A small network was trained on made-up records. Each row is its average activation on records with the value named, seen along a few directions.
Values that are neighbours, or in one group, have similar rows; names and order tell nothing.
(in the rows, 500 means zero)
Random noise pushes rows far along 14 fixed directions. That doesn't count. These rows show it; they differ only by the noise:
[528 488 627 681 727 412 567 601 548 462 484 438 478 714 572 550 358 664
 584 500 420 478 471 435 445 650 557 642]
[314 518 639 706 263 349 308 673 397 512 303 575 421 646 384 439 522 727
 392 406 426 610 581 520 418 739 585 620]
[357 483 400 722  55 235 336 538 460 402 474 408 809 478 486 451 701 416
 669 394 504 704 531 392 308 484 713 499]
[657 540 442 293 529 654 568 387 571 494 538 498 476 493 447 567 634 208
 618 521 570 374 587 676 326 366 608 491]
[563 527 461 556 283 396 429 465 462 405 637 435 645 597 424 468 552 497
 519 481 513 353 467 404 561 419 470 583]
[523 560 397 638 548 619 667 537 637 672 517 595 358 486 277 457 454 512
 594 346 551 605 412 655 204 602 683 383]
[430 496 582 533 562 699 528 629 684 385 355 580 545 669 343 511 382 747
 425 332 375 450 589 607 193 535 700 620]
[412 576 401 316 539 400 443 469 461 332 461 569 415 482 591 605 717 544
 440 407 528 639 417 447 610  84 544 570]
[369 285 552 390 633 775 443 343 584 320 533 551 517 610 363 485 455 671
 544 666 485 585 537 737 461 434 547 409]
[446 377 528 384 491 295 446 548 398 566 375 396 299 622 590 520 617 717
 520 554 531 577 550 423 485 469 387 447]
[514 481 481 443 567 581 562 546 629 355 487 570 641 547 443 508 375 715
 359 357 418 469 481 464 529 437 387 580]
[565 426 461 593 648 691 564 443 628 356 647 630 563 493 430 421 369 553
 460 507 484 513 361 565 589 485 447 493]
[497 494 550 582 393 504 420 467 500 548 528 527 685 577 424 460 527 217
 661 568 540 608 535 606 284 529 617 600]
[525 605 581 562 792 549 589 418 540 322 522 457 459 516 622 722 445 413
 569 555 388 344 582 593 726 720 597 567]
[314 495 606 358 449 598 338 485 488 497 465 611 676 468 509 485 407 535
 389 495 419 779 482 538 493 225 474 579]
[619 470 639 547 433 336 441 649 424 728 481 284 343 700 675 451 516 498
 615 581 489 350 524 308 237 416 572 575]


Values of SEK:
gos: [456 387 557 402 459 490 400 462 458 327 444 433 585 509 555 495 610 648
 587 558 521 573 530 554 428 407 639 456]
lalif: [673 673 583 574 467 543 458 506 466 558 603 552 507 550 486 482 463 226
 512 566 517 304 501 514 474 448 566 712]
kete: [530 526 417 362 372 575 428 350 466 384 522 637 462 396 331 487 751 219
 543 519 636 596 528 740 500 371 630 467]
rin: [521 433 553 562 472 444 464 476 459 447 463 465 455 399 575 467 528 497
 542 575 504 550 554 534 576 581 540 456]
sokof: [668 549 366 411 399 681 565 408 533 444 749 542 708 285 441 379 441 396
 459 445 559 459 327 501 566 312 424 388]
subig: [591 461 548 710 623 542 486 499 525 422 712 414 400 620 617 417 423 616
 570 589 458 368 307 360 536 304 621 538]
laz: [671 289 452 726 443 528 495 516 513 275 615 542 670 464 511 251 490 478
 527 584 587 537 383 453 504 650 463 484]
dilur: [510 391 361 645 330 526 462 583 574 250 579 569 556 524 334 295 519 881
 350 366 543 396 358 355 482 310 563 501]
buna: [601 428 443 528 593 549 549 488 505 373 533 580 302 589 421 415 593 607
 465 484 559 405 423 546 580 571 455 476]
zal: [505 330 652 184 323 664 345 349 399 469 577 372 625 585 383 395 490 586
 544 727 550 426 613 612 420 288 498 433]
tepov: [602 413 711 474 491 519 414 477 467 213 460 405 583 572 583 497 527 578
 615 559 416 541 613 589 479 565 681 581]
kevi: [287 485 440 745 439 229 503 498 421 618 578 268 553 739 394 565 475 735
 711 603 568 436 460 322 399 590 604 456]
The values of SEK form a 2 by 6 grid.
List every value one step from buna, in the order listed.
Answer: subig, tepov
List every value one step from sokof, in the order listed.
Answer: gos, laz
List every value one step from dilur, in the order listed.
Answer: rin, zal, kevi
A value of SEK combines one of 2 hidden first parts with one of 6 second parts; all combinations occur once.
kevi and buna share the first part; kevi and dilur share the second. Which value has the first part of dilur and the second part of buna?
Answer: tepov
sokof and lalif share the first part; sokof and laz share the second. Which value has the first part of laz and the second part of lalif?
Answer: rin
